These are the activations of a small network on made-up records, seen along a few directions, one row for each record.
After each row come some of the record's fields: TOLES, GAMOZ, NUVOF, GIKU, KEK, FULUG.
Other fields move the rows too, some of them a lot.
In the rows, 500 means zero.
Strong random noise was added to every row along 11 fixed directions; ignore it. To show where, here is one row again and again, with new noise each time:
[600 595 486 257 509 286 455 336 241 453 449 540 595 748 395 452 644 723
 401 423 485 575 477 618 594 322 505 606 624 403 400 462 408]
[657 613 719 440 435 539 650 435 489 478 695 317 660 907 334 685 896 456
 433 561 477 500 675 645 424 711 524 489 767 252 663 127 442]
[540 522 516 230 526 546 462 400 259 331 358 377 404 454 431 465 550 270
 234 266 625 660 169 805 366 482 277 642 322 683 395 289 537]
[878 493 559 225 407 338 333 524 639 481 382 459 621 217 415 270 401 439
 768 791 752 485 457 695 397  91 537 531 397 407 428 738 536]
[552 653 616 545 503 686 313 335 346 403 721 478 240 398 319 529 527 345
 514 649 823 467 216 616 376 397 305 266 529 489 659 606 295]
[536 380 532 353 486 657 725 445 395 524 620 748 557 435 403 441 712 434
 562 646 426 729 365 593 502 375 305 634 583 621 370 587 722]
[780 441 546  81 530 426 476 553 448 385 459 465 591 561 452 339 374 592
 570 488 697 437 771 664 539 447 667 530 534 378 337 403 585]
[705 377 765 259 465 402 533 558 536 251 678 357 507 493 603 533 808 363
 402 371 604 579 411 631 452 482 548 554 427 451 674 315 516]
[554 496 608 397 523 368 386 558 485 525 410 497 340 336 521 535 440 475
 586 556 528 490 449 632 580 319 516 540 425 428 498 470 582]
[728 435 765 233 433 741 509 395 465 360 584 456 630 425 410 470 406 462
 523 679 681 698 415 759 373 520 542 535 465 353 391 442 578]
[339 473 460 610 398 806 680 474 568 451 471 622 707 365 526 378 346 338
 506 406 311 695 379 380 429 587 346 555 342 595 378 516 450]
[555 588 654 594 386 718 463 419 581 403 633 418 585 413 428 496 469 328
 551 594 597 551 359 510 346 530 422 386 439 378 621 512 304]
[386 539 555 560 507 508 356 512 475 494 361 506 255 205 550 521 322 346
 504 468 510 551 229 589 507 355 383 494 278 584 497 500 490]

[360 504 690 577 518 782 608 579 512 525 589 618 596 543 544 708 255 661
 513 434 198 633 628 372 682 750 696 478 542 196 469 375 416]  TOLES=tebe, GAMOZ=doraf, NUVOF=filiv, GIKU=zudi, KEK=pered, FULUG=kadur
[447 222 422 276 598 518 636 679 463 571 419 518 600 215 577 463 478 277
 582 291 290 504 609 426 613 562 278 940 359 376 462 535 913]  TOLES=tebe, GAMOZ=doraf, NUVOF=ven, GIKU=bak, KEK=fut, FULUG=robab
[457 594 344 417 513 620 550 287 338 364 720 709 605 814 353 346 426 832
 437 521 642 567 639 414 519 589 571 307 703 594 300 610 300]  TOLES=sanap, GAMOZ=bef, NUVOF=ven, GIKU=bak, KEK=fut, FULUG=kadur
[356 617 385 605 495 415 429 387 390 690 223 684 522 399 453 484 417 591
 483 592 342 701 153 556 558 197 374 647 421 677 331 730 503]  TOLES=sanap, GAMOZ=bef, NUVOF=ven, GIKU=zudi, KEK=pered, FULUG=robab
[479 618 554 521 554 414 259 372 375 611 287 420 329 474 512 575 300 622
 456 500 611 408 442 680 529 431 550 485 442 437 491 489 493]  TOLES=tebe, GAMOZ=bef, NUVOF=ven, GIKU=zudi, KEK=fut, FULUG=robab
[344 638 177 566 614 568 524 640 547 398 489 594 255 543 548 328 315 330
 421 165 648 261 624 291 482 638 466 146 450 949 471 446 292]  TOLES=sanap, GAMOZ=bef, NUVOF=ven, GIKU=bak, KEK=fut, FULUG=motu
[307 285 660 504 552 435 652 593 597 490 407 467 510 495 793 587 481 569
 315 205 223 623 549 494 587 673 602 712 344 571 464 224 695]  TOLES=sanap, GAMOZ=doraf, NUVOF=ven, GIKU=zudi, KEK=fut, FULUG=robab
[408 617 360 619 538 399 484 432 479 603 410 504 707 611 552 466 510 588
 490 316 227 441 500 310 579 382 496 589 497 455 496 543 358]  TOLES=tebe, GAMOZ=bef, NUVOF=filiv, GIKU=bak, KEK=pered, FULUG=robab
[664 459 541 327 501 546 488 469 533 344 593 378 664 488 538 358 486 415
 435 421 650 473 470 532 337 548 542 489 419 532 544 484 445]  TOLES=tebe, GAMOZ=bef, NUVOF=ven, GIKU=bak, KEK=fut, FULUG=robab
[465 476 646 481 430 529 515 445 598 420 360 521 493 363 637 553 488 459
 355 462 389 775 142 663 423 480 551 600 261 655 389 416 522]  TOLES=sanap, GAMOZ=bef, NUVOF=filiv, GIKU=bak, KEK=fut, FULUG=motu
[408 428 644 559 528 463 609 412 365 546 721 718 542 513 602 609 746 667
 486 549 304 712 327 413 649 391 519 630 575 458 601 621 571]  TOLES=tebe, GAMOZ=bef, NUVOF=ven, GIKU=bak, KEK=fut, FULUG=robab
[470 492 660 432 500 744 499 367 349 376 609 562 506 560 460 578 407 565
 417 543 513 726 340 599 516 618 516 503 530 332 424 440 529]  TOLES=sanap, GAMOZ=doraf, NUVOF=filiv, GIKU=bak, KEK=fut, FULUG=kadur
[547 307 702 369 534 436 412 484 430 300 746 485 370 568 695 474 497 749
 411 472 667 479 584 452 652 512 739 392 529 386 558 469 465]  TOLES=tebe, GAMOZ=doraf, NUVOF=filiv, GIKU=zudi, KEK=fut, FULUG=robab
[522 536 737 513 584 519 399 342 446 531 657 521 480 451 547 616 520 612
 520 594 457 592 269 606 536 317 601 515 471 328 617 551 455]  TOLES=tebe, GAMOZ=bef, NUVOF=filiv, GIKU=bak, KEK=fut, FULUG=robab
[561 510 527 457 601 500 376 381 355 437 790 655 231 741 381 506 482 800
 549 615 806 317 743 463 605 498 699 187 765 422 586 567 397]  TOLES=sanap, GAMOZ=bef, NUVOF=ven, GIKU=zudi, KEK=fut, FULUG=zitug
[352 520 536 626 598 283 321 504 506 482 604 616 229 557 656 490 394 843
 597 488 552 281 708 231 738 341 749 282 605 462 637 596 374]  TOLES=sanap, GAMOZ=bef, NUVOF=ven, GIKU=bak, KEK=fut, FULUG=kadur
[318 488 499 735 457 382 527 440 435 449 729 577 448 643 615 571 593 695
 438 383 402 478 520 177 722 545 542 393 603 415 653 540 354]  TOLES=sanap, GAMOZ=doraf, NUVOF=filiv, GIKU=bak, KEK=pered, FULUG=robab
[293 547 718 593 498 876 470 396 347 348 561 562 335 484 562 682 197 577
 260 380 453 792 315 503 538 789 587 371 404 483 446 366 401]  TOLES=tebe, GAMOZ=doraf, NUVOF=ven, GIKU=zudi, KEK=fut, FULUG=kadur
[667 549 786 392 542 309 324 409 469 450 601 343 393 617 515 655 595 688
 496 551 719 397 619 685 508 480 694 439 615 298 658 374 477]  TOLES=sanap, GAMOZ=bef, NUVOF=ven, GIKU=bak, KEK=fut, FULUG=robab
[599 460 380 386 459 732 572 374 380 305 728 545 820 394 416 323 487 358
 531 351 630 511 369 291 414 539 299 606 433 323 521 823 389]  TOLES=sanap, GAMOZ=doraf, NUVOF=ven, GIKU=bak, KEK=pered, FULUG=robab
[575 363 512 253 588 368 646 429 313 335 728 485 631 827 524 532 915 649
 286 282 563 585 590 579 550 547 533 660 657 501 505 331 512]  TOLES=tebe, GAMOZ=bef, NUVOF=ven, GIKU=zudi, KEK=fut, FULUG=kadur
[554 333 575 273 709 500 492 604 265 426 772 528 151 498 509 639 642 459
 445 381 658 328 557 545 673 570 439 460 550 490 612 331 730]  TOLES=tebe, GAMOZ=bef, NUVOF=filiv, GIKU=bak, KEK=pered, FULUG=robab
[599 507 691 479 434 303 409 436 591 475 459 419 478 386 583 529 667 549
 428 685 546 641 261 699 424 275 632 498 406 551 551 524 487]  TOLES=tebe, GAMOZ=bef, NUVOF=ven, GIKU=zudi, KEK=fut, FULUG=robab
[385 483 712 866 415 741 639 539 813 555 707 424 496 433 583 621 506 384
 673 724 486 450 587 394 394 710 583 291 515 532 735 443 505]  TOLES=tebe, GAMOZ=bef, NUVOF=ven, GIKU=bak, KEK=pered, FULUG=robab
[520 587 500 207 740 640 350 417  41 518 514 456 429 618 355 677 338 492
 402 276 542 460 508 601 678 624 366 729 514  92 484 406 559]  TOLES=tebe, GAMOZ=doraf, NUVOF=ven, GIKU=bak, KEK=fut, FULUG=robab
[603 809 515 660 368 370 350 428 640 539 376 260 601 517 349 574 637 327
 481 609 488 443 247 601 260 344 409 460 453 455 680 458 195]  TOLES=sanap, GAMOZ=bef, NUVOF=filiv, GIKU=bak, KEK=pered, FULUG=kadur
[626 517 373 356 506 416 479 405 487 479 444 538 866 547 531 250 458 668
 500 369 409 550 509 403 528 272 566 608 472 417 393 721 289]  TOLES=tebe, GAMOZ=doraf, NUVOF=filiv, GIKU=zudi, KEK=fut, FULUG=robab
[676 480 533 341 468 748 471 542 462 340 556 330 568 355 408 484 320 277
 521 439 717 535 526 575 377 617 420 492 397 403 466 480 491]  TOLES=tebe, GAMOZ=doraf, NUVOF=filiv, GIKU=bak, KEK=pered, FULUG=kadur
[444 419 496 494 410 691 682 478 443 638 367 583 785 414 415 529 474 454
 573 582 239 734 436 513 572 487 312 769 460 366 358 584 697]  TOLES=tebe, GAMOZ=doraf, NUVOF=filiv, GIKU=zudi, KEK=pered, FULUG=robab
[370 526 597 579 491 456 485 482 532 483 482 445 307 553 568 641 590 532
 339 387 470 549 388 533 508 584 502 458 501 537 586 290 465]  TOLES=sanap, GAMOZ=doraf, NUVOF=filiv, GIKU=zudi, KEK=fut, FULUG=kadur
[552 460 494 464 438 622 447 395 575 492 293 447 674 454 433 337  86 569
 603 687 581 553 564 606 345 537 610 460 387 535 279 525 491]  TOLES=sanap, GAMOZ=bef, NUVOF=ven, GIKU=bak, KEK=pered, FULUG=zitug
[559 394 516 467 424 679 551 520 644 321 587 562 440 405 523 377 430 466
 507 693 715 593 543 573 395 580 557 389 505 741 372 510 571]  TOLES=tebe, GAMOZ=bef, NUVOF=filiv, GIKU=bak, KEK=fut, FULUG=robab
[573 562 368 571 494 101 377 433 409 551 526 442 619 573 452 449 750 547
 573 497 537 343 457 396 533 259 357 620 562 350 686 679 332]  TOLES=sanap, GAMOZ=bef, NUVOF=ven, GIKU=bak, KEK=fut, FULUG=robab
[538 527 598 462 517 612 243 502 469 390 394 376 324 145 500 542 254 311
 481 550 715 530 182 625 369 397 438 428 252 432 526 605 444]  TOLES=tebe, GAMOZ=bef, NUVOF=ven, GIKU=zudi, KEK=fut, FULUG=kadur
[520 577 498 376 517 282 383 356 247 362 458 404 451 603 440 547 681 540
 241 292 565 664 177 645 471 387 457 550 462 552 517 453 355]  TOLES=sanap, GAMOZ=doraf, NUVOF=ven, GIKU=zudi, KEK=pered, FULUG=zitug
[490 417 544 420 613 610 545 414 422 543 523 600 520 546 508 379 466 551
 463 542 510 504 553 593 471 547 528 591 532 614 375 420 699]  TOLES=sanap, GAMOZ=bef, NUVOF=filiv, GIKU=bak, KEK=fut, FULUG=robab
[705 545 518 377 391 447 554 415 561 511 416 368 848 643 345 422 637 450
 439 606 533 602 521 652 336 537 535 566 533 409 417 381 490]  TOLES=sanap, GAMOZ=bef, NUVOF=filiv, GIKU=zudi, KEK=fut, FULUG=motu
[669 646 556 547 356 368 556 476 603 568 464 419 603 637 338 572 901 390
 503 738 492 575 386 635 356 380 418 420 657 553 560 492 441]  TOLES=sanap, GAMOZ=doraf, NUVOF=filiv, GIKU=zudi, KEK=pered, FULUG=motu
[437 493 575 534 594 576 574 653 540 604 535 525 465 484 523 678 482 462
 535 458 353 451 585 411 581 626 524 520 536 393 539 406 583]  TOLES=sanap, GAMOZ=bef, NUVOF=ven, GIKU=zudi, KEK=pered, FULUG=motu
[635 599 510 541 521 216 240 644 501 470 595 262 305 438 405 676 731 332
 583 549 704 262 484 494 525 442 414 477 554 249 785 497 435]  TOLES=sanap, GAMOZ=bef, NUVOF=filiv, GIKU=bak, KEK=pered, FULUG=kadur
[248 668 381 655 489 612 270 303 213 437 512 527 209 366 382 572 413 389
 363 409 601 487 104 407 520 480 210 376 399 587 528 680 246]  TOLES=sanap, GAMOZ=bef, NUVOF=filiv, GIKU=bak, KEK=pered, FULUG=motu

Which values does each new row have?
[649 563 341 503 486 417 626 718 649 502 572 394 562 638 398 413 839 223
 561 454 531 302 781 399 409 554 450 395 659 572 687 434 476]  TOLES=tebe, GAMOZ=doraf, NUVOF=ven, GIKU=zudi, KEK=fut, FULUG=kadur
[562 301 508 239 611 626 595 532 272 482 637 481 645 536 437 561 490 406
 561 375 462 452 652 457 595 650 417 711 573 100 515 510 654]  TOLES=sanap, GAMOZ=doraf, NUVOF=ven, GIKU=zudi, KEK=fut, FULUG=zitug
[425 683 421 634 659 495 339 457 321 632 578 460 302 447 387 619 586 328
 558 408 492 325 376 430 582 392 232 486 545 385 695 597 380]  TOLES=tebe, GAMOZ=doraf, NUVOF=filiv, GIKU=bak, KEK=fut, FULUG=robab
[410 528 339 576 443 336 641 335 408 480 644 769 663 691 481 372 907 645
 464 464 335 601 409 256 573 245 391 570 645 657 554 710 384]  TOLES=sanap, GAMOZ=bef, NUVOF=ven, GIKU=bak, KEK=fut, FULUG=kadur
[511 326 586 498 441 572 666 576 606 344 724 476 786 422 635 477 620 387
 468 295 346 545 475 259 509 579 484 650 366 326 657 600 462]  TOLES=sanap, GAMOZ=doraf, NUVOF=ven, GIKU=zudi, KEK=pered, FULUG=robab
[533 558 430 526 538 548 389 459 317 645 610 561 461 505 370 585 439 526
 638 592 564 326 542 443 595 506 359 524 667 283 530 640 533]  TOLES=sanap, GAMOZ=bef, NUVOF=filiv, GIKU=bak, KEK=pered, FULUG=robab
[479 604 655 579 516 494  58 230 306 373 602 351 397 448 503 576 267 676
 407 502 735 498 260 521 484 399 563 379 417 276 609 704 167]  TOLES=tebe, GAMOZ=bef, NUVOF=ven, GIKU=zudi, KEK=pered, FULUG=robab
[332 559 323 598 504 478 523 487 562 576 307 505 461 605 519 437 374 505
 397 489 459 457 651 531 487 579 485 505 535 743 353 280 542]  TOLES=tebe, GAMOZ=bef, NUVOF=filiv, GIKU=bak, KEK=fut, FULUG=robab
[504 470 419 487 510 639 598 417 386 548 648 713 533 563 379 424 551 608
 553 583 538 511 568 410 527 405 474 460 640 537 422 655 588]  TOLES=sanap, GAMOZ=bef, NUVOF=ven, GIKU=zudi, KEK=pered, FULUG=kadur
[268 309 516 597 464 666 760 772 750 529 460 567 335 307 721 518 344 331
 489 406 349 593 658 432 506 784 601 483 398 794 411 263 798]  TOLES=sanap, GAMOZ=doraf, NUVOF=ven, GIKU=zudi, KEK=fut, FULUG=kadur
[353 475 528 628 623 759 433 429 403 427 626 620 197 432 542 497 272 524
 458 433 660 353 489 468 524 639 471 359 443 637 509 504 525]  TOLES=sanap, GAMOZ=bef, NUVOF=filiv, GIKU=bak, KEK=pered, FULUG=robab
[380 489 229 583 437 258 415 508 528 410 389 676 519 344 560 265 405 631
 574 403 502 550 382 300 571 244 465 499 383 693 398 882 331]  TOLES=sanap, GAMOZ=doraf, NUVOF=ven, GIKU=zudi, KEK=pered, FULUG=kadur
[452 519 645 655 387 686 524 339 598 424 460 572 706 448 541 460 380 573
 440 590 386 765 256 546 348 484 595 433 367 603 341 593 375]  TOLES=sanap, GAMOZ=bef, NUVOF=filiv, GIKU=zudi, KEK=pered, FULUG=motu
[462 398 607 476 522 414 517 362 475 500 483 514 544 407 676 497 726 560
 383 531 389 691 229 601 504 343 479 703 394 590 506 487 613]  TOLES=tebe, GAMOZ=bef, NUVOF=filiv, GIKU=bak, KEK=fut, FULUG=robab
[542 269 780 352 557 575 568 449 540 278 914 596 494 479 703 457 695 576
 461 503 625 586 458 462 509 512 681 450 532 557 646 528 580]  TOLES=sanap, GAMOZ=bef, NUVOF=ven, GIKU=bak, KEK=fut, FULUG=robab
[403 525 503 474 604 531 498 457 232 549 648 818 467 533 451 576 464 803
 542 515 388 595 442 358 725 368 528 515 675 377 445 727 456]  TOLES=sanap, GAMOZ=bef, NUVOF=ven, GIKU=zudi, KEK=pered, FULUG=kadur
[501 504 522 673 451 700 649 462 603 554 709 708 644 343 465 505 622 392
 661 680 433 620 321 344 422 419 371 471 518 492 544 802 479]  TOLES=sanap, GAMOZ=bef, NUVOF=ven, GIKU=bak, KEK=fut, FULUG=motu
[501 793 563 722 366 299 445 413 480 538 569 366 512 824 363 751 725 612
 474 619 408 475 514 470 507 523 553 327 747 290 709 442 200]  TOLES=sanap, GAMOZ=doraf, NUVOF=ven, GIKU=bak, KEK=pered, FULUG=kadur
[552 523 504 373 462 526 554 556 616 381 399 455 472 515 510 348 364 455
 402 454 604 547 596 617 371 587 691 341 447 737 375 341 471]  TOLES=sanap, GAMOZ=doraf, NUVOF=ven, GIKU=zudi, KEK=fut, FULUG=kadur
[805 545 441 354 328 506 301 329 533 262 576 391 836 493 378 223 521 445
 550 533 800 552 325 499 262 414 469 477 402 397 526 752 158]  TOLES=sanap, GAMOZ=bef, NUVOF=filiv, GIKU=bak, KEK=fut, FULUG=zitug
